A small network was shown many inputs. Here are its activations along a few directions, one row for each input.
In each table, some parts of the input vary, and every possible input appears once, in random order.
A made-up example of a description, with smaller parts first: line(4) and (point or ring(9) or (values(2) and ring(5))).
Shared parts are said once, and a part with two or three values counts as separate values.
In the rows, 128 means zero.

Other details of the inputs vary at random and push rows far along two fixed directions, the same in every table; ignore that.

Table:
x1: [188 211 114 149  92 133  40  98 119  66 133 143  86 109 110]
x2: [188 105 119  93 119 143 156 177 164 158  92 177 156 101 139]
x3: [168 210  97 115 114 157  55  99  61  69 143 166  81 139 113]
x4: [ 48 197 169 177 140 116  66  76  70  75 179  50 115 170  95]
x5: [ 71  86 173 164 137  95 166 129 162 164 134  56 172 136 122]
x6: [201  96 110  97 114 130 149 159 178 161  94 176 152 101 146]
x7: [ 68  74 155 163 133  89 164 105 155 164 139  64 147 141 126]
x8: [163 106  99  74 140 155 166 182 136 144 101 201 136 109 151]
x9: [ 60  85 164 147 151 106 170 133 140 165 138  67 169 150 125]
x10: [ 57  85 166 145 141 122 176 143 111 169 130  79 167 146 108]
x11: [ 64  76 160 154 134 109 171 127 125 170 132  71 159 148 117]
x12: [ 72 192 155 184 116 113  57  55  55  90 175  53 112 177  78]
x13: [166 225 109 109 120 163  51 123  67  63 140 169  99 138 109]
x14: [ 39 199 173 193 136 117  66  77  80  66 179  43 106 160  96]
x15: [ 65  79 168 181 128  89 164 122 169 157 131  52 152 124 126]
x16: [ 39  65 136 136 155 119 192 122  97 166 145  91 133 156 131]
x17: [ 55  85 161 142 149 117 176 142 126 164 134  76 165 148 122]
x18: [ 55  72 147 169 140  92 168 105 159 152 140  66 121 131 137]
x19: [183  94 108  91 117 148 158 171 143 159  93 185 145 102 136]
x20: [186 230 127 142 103 148  38 120 120  52 132 144 104 108 111]
x21: [181 205  98 122 107 144  47  87  82  75 142 160  86 138 109]
x22: [187  91  95  98 121 123 151 139 185 148 102 177 119  98 158]
x23: [175 210 105 137 108 142  48  95 110  61 137 153  73 114 125]
x24: [171 214 110 120 121 145  49 102  96  63 140 159  88 128 124]
x25: [ 73  80 165 167 131  91 163 117 159 165 134  58 161 136 124]
x26: [199 230 130 148  92 143  37 120 125  59 127 142 110 103 105]
x27: [180 104 105  78 139 138 156 170 170 147 103 187 141 108 159]
x28: [148 212 101 111 126 166  64 115  43  67 144 172  88 143 110]
x29: [ 40  77 144 135 161 116 185 127 111 160 143  88 138 157 138]
x30: [197 115 117  96 125 133 142 170 191 138  97 173 149  93 153]
x31: [173 104 109  81 131 155 163 185 144 151  94 190 150 103 141]
x32: [206 112 116  93 117 136 143 170 178 154  94 177 159 100 142]
x33: [184  94  95  90 129 126 156 144 183 147 102 181 119  98 167]
x34: [ 43 185 158 183 122 128  70  65  17  89 180  52 107 183  67]
x35: [ 49  77 146 136 162 106 178 120 127 161 143  83 141 157 141]
x36: [180  86  89  87 124 140 163 151 152 154 103 190 119 109 153]
x37: [ 48  60 135 140 148 118 187 119 100 166 143  92 131 154 125]
x38: [182  94  91  83 132 134 157 146 163 152 105 187 122 111 162]
x39: [195  91  96  89 114 140 156 157 160 157  97 189 131 104 146]
x40: [173 106 105 102 133 134 152 157 189 130 102 180 113  87 172]
Description of these inputs: line(5) and ring(8).
The inputs of x29 and x40 match in every part but the line(5) part. If x36 is changed in the same way as x29 into x40, which row does it become?
> x18

Table:
x41: [128  66 135 109 143 109 187 160 173 185 109 125 174 126 149]
x42: [183 160 121  89 131 149 108 152 136 117 112 171 139 117 133]
x43: [ 84 180 150 154 131 140  94 118  73  89 152  94 122 150 106]
x44: [168 143  86  91 133 144 123 128 124 114 120 188  96 119 155]
x45: [ 22  72 151 151 157 101 171  92 110 162 153  64 127 169 128]
x46: [ 91 164 134 154 120 133  86  87  65 100 151 103  95 148 100]
x47: [194 136  99 117 100 142 110 124 121 127 112 168 110 111 124]
x48: [ 18  87 165 150 169 107 180 126 119 154 157  55 153 168 134]
x49: [108 161 127 153 120 122  81  71  75 106 158  95 107 163 104]
x50: [199 161 122 145  99 122  89 134 201  97 106 143 113  77 140]
x51: [129  68 141 123 128 118 188 168 170 186 101 125 176 115 139]
x52: [199 141 110 115  93 142 108 141 131 128 111 169 132 108 109]
x53: [197 156 121 130 115 112  92 122 204  98 117 149 113  88 155]
x54: [170 143  92 104 120 148 123 138 116 111 113 183  97 107 144]
x55: [133  50 125 111 130 109 187 145 171 184 113 130 162 127 137]
x56: [ 94 185 165 153 124 140  85 116  80  99 143  90 138 146  93]
x57: [ 84 177 132 140 144 137  91 107  76  83 163 112 106 155 108]
x58: [101  56 128 114 148 131 202 175 159 163 112 142 146 109 147]
The inputs of x49 and x47 match in every part but one. If x55 is changed in the same way as x49 into x47, which row does it become?
> x52
What do these inputs look like to the network?
> values(2) and (point or ring(8))
Change only the values(2) part in x41. List by row number the other rows that result.
> x51
Change only the values(2) part in x54. List by row number the other rows that result.
> x44

Table:
x59: [ 93  97 154 160 112 117 160 149 127 152 108  95 153 110 122]
x60: [161 147 134 143 103 128 107 106 132 136 103 122 119 123 142]
x61: [ 75 161 155 159 146 124  98 117 106  68 177  78 118 157  88]
x62: [121  66 104  90 145 143 204 156 115 186  95 155 129 124 161]
x63: [135  80 143 129 119 107 157 128 167 177 125 100 173 130 120]
x64: [134 108 115  91 127 143 152 150  90 149 137 164 146 149 117]
x65: [156  80 137 120 117 111 175 149 177 191  80 123 162 113 148]
x66: [117  48  89  98 152 129 192 141 131 165 132 165 129 145 141]
x67: [ 45 146 147 146 139 129 124 110  25 137 145  78 131 178 102]
x68: [173 187 116 118 123 166  87 155 123  81 107 172  97  98 149]
x69: [ 25 135 192 161 162 100 137 103 107 149 158  31 178 180 112]
x70: [ 80  86 142 177 117 110 165 119 136 145 126  89 113 112 137]
x71: [ 54  89 173 180 122 104 158 127 117 143 152  53 165 136  88]
x72: [ 77 189 168 150 146 115  90  98  88 116 140  71 144 164 124]
x73: [ 42 110 174 156 152 120 160 144 131 124 159  65 162 149 104]
x74: [170 123 124  95 133 153 156 198 173 134  96 178 161  94 140]
x75: [103  95 128 127 143 132 171 155 166 135 118 133 112  96 174]
x76: [196 173 107 135  91 138  65 128 115  65 144 158 108 113  87]
x77: [112 199 144 188  98 141  67  95  69  83 136  98  96 125 100]
x78: [176 122  88  87 127 153 119 140  96 113 138 196 118 153 117]
x79: [175 150 137  68 116 177  50 102 131 101 101 213  75  89  82]
x80: [193 151  91 130  94 138 106 132 144 100 115 181  87  83 130]
x81: [119 179 101 120 124 154  92  86  33  94 142 138  79 145 125]
x82: [140  75 128  97 163 105 162 143 189 153 135 133 160 133 153]
x83: [166 115 137 127 113 127 137 137 159 168 104 122 169 127 120]
x84: [ 83 156 145 142 151 107 118  85 119 119 141  85 109 149 153]
x85: [ 94  65  95 107 147 132 192 124 113 161 126 146 118 143 148]
x86: [127 141 136 119 132 147 136 176 142 122 103 142 140 106 143]
x87: [107  91 141 157 120 100 156  93 151 163 119  85 119 130 151]
x88: [152  82 105  92 159 102 160 143 199 153 127 157 141 121 169]
x89: [119 157 118 134 138 127 105 133 136  77 154 137 102 121 119]
x90: [138 125 133 110 151 127 147 133 155 153 104 136 139 121 177]
x91: [227 120  95  96 100 126 100 133 176 128 117 171 133 111 127]
x92: [164 189 134 104 131 130  77 123 120  99 142 140 147 140 123]
x93: [112 175 126 134 142 110  89  85 118  96 151 111 104 146 145]
x94: [140  78 140 136 115 133 175 174 162 168  99 130 174  98 120]
x95: [171 176  95 113 120 150  95 143 145  73 126 184  87  97 145]
x96: [136 123 118 146 111 105 120  91 150 136 131 111 110 131 135]
x97: [183 164 103  86 121 170 110 155  73 133 121 194 131 138 110]
x98: [140 111 114 142 116  97 111  99 155 134 144 110 120 136 122]
x99: [119 183 123 180 108 120  63  90  88  65 169 101  89 135  77]
What do these inputs look like to the network?
> point or (values(5) and ring(8))
Change only the values(5) part in x71. List by row number the other rows that result.
> x63, x64, x73, x92
Change only the values(5) part in x81. List by row number the other rows that result.
> x70, x75, x84, x87

Table:
x100: [132 156 116 128 133 130 113 113  93 112 146 118 125 157 129]
x101: [149 101 120 105 126 149 145 144 133 151  98 157 117 108 145]
x102: [134 145 134 150 115 131 107 136 120  94 153 113 128 124  95]
x103: [154 108 142 113 121 141 139 156 172 130 105 150 135  95 121]
x104: [133 146 138 142 106 128  97 125 122 111 137 115 139 122  79]
x105: [120 145 112 113 143 136 116 112  88 104 160 135 122 165 119]
x106: [147 121 128 113 145 125 136 166 180 117 122 155 143 102 150]
x107: [161  95 108 109 113 133 146 141 124 159 104 165 134 114 128]
x108: [147  86 106  94 124 138 148 140 117 150 121 179 130 123 118]
x109: [115 133 108 127 125 146 119 119  80 105 155 142 106 154 107]
x110: [113 156 142 151 127 129 106 139 127  85 140 125 114 111 109]
x111: [127 161 157 130 134 135  88 122 142 104 135 113 137 133 112]
x112: [157 114 131 119 113 143 145 143 145 154  90 149 125  98 148]
x113: [141 122 103  98 147 131 153 149 144 136 109 157 125 114 167]
x114: [169 108 116 123 103 128 146 142 137 164  97 152 140 104 130]
x115: [ 45  18 139 185 144  67 192  68 198 172 147  52 107 125 145]
x116: [166 114 126 107 125 121 128 154 177 143 115 147 165 121 118]
x117: [161 127 133 106 129 134 140 139 157 157  96 144 139 113 162]
x118: [141 165 126 144 122 124 109 116 104 117 139 108 131 149 134]
x119: [168 112 122 113 134 125 138 164 175 127 134 145 154 119 135]
x120: [124 142 124 106 138 126 105 104  84 120 147 140 131 160 106]
x121: [ 62  62 159 156 152  94 194 139 160 175 147  58 173 152 141]
x122: [114 161 137 155 119 130 109 130 116  94 130 121 112 113 123]
x123: [102 161 113 108 155 137 115 118  96 101 150 140 106 144 131]
x124: [128 167 154 133 128 134  94 114 131 115 127 110 135 134 126]
x125: [107 137 131 116 133 152 108 114  86 115 138 141  99 139 110]
x126: [  8 115 179 182 159  92 153 108 123 135 160  32 152 156 131]
x127: [112 163 127 157 117 133 113 123 101 105 121 118 105 118 134]
x128: [123 160 139 118 139 137 102 106 100 122 127 117 119 143 131]
x129: [136 109 101 114 131 141 157 156 135 135 103 164 108 106 154]
x130: [168 105 114 127 111 133 153 159 153 135 119 147 137 105 134]
x131: [138 138 114 146 117  85  82  58 168 100 153 106  77 134 146]
x132: [167 107 107 130 109 136 157 151 138 146 109 148 130 110 145]
x133: [ 95 149 111 125 138 146 119 126  89 101 144 147  89 138 118]
x134: [140 163 138 137 117 119  93 115 122 124 131 111 148 144 107]
x135: [134 154 128 123 128 121 102 105  91 129 133 123 134 154 115]
x136: [125 141 112 144 116 141 116 118  83 110 141 122 111 145 116]
x137: [126 156 152 144 111 141 101 117 118 112 122 114 120 119 110]
x138: [135 150 136 148 101 127 101 117 110 122 129 113 135 124  92]
x139: [ 38  73 155 154 158  94 201 132 152 176 125  64 159 136 167]
x140: [172 121 120 112 120 117 140 139 148 166 100 147 152 124 143]
x141: [145 107 119  73 152 143 146 137 138 146 118 171 128 127 146]
What do these inputs look like to the network?
> values(2) and (point or (values(4) and line(5)))
The inputs of x120 and x108 match in every part but the values(2) part. If x111 is changed in the same way as x120 into x108, which row does it become?
> x103
The inputs of x113 and x129 match in every part but the values(2) part. If x134 is changed in the same way as x113 into x129, which row does it become?
> x138
Change only the values(2) part in x130. List by row number the other rows that result.
> x121
Change only the line(5) part in x105. List by row number the other rows that result.
> x100, x118, x119, x121
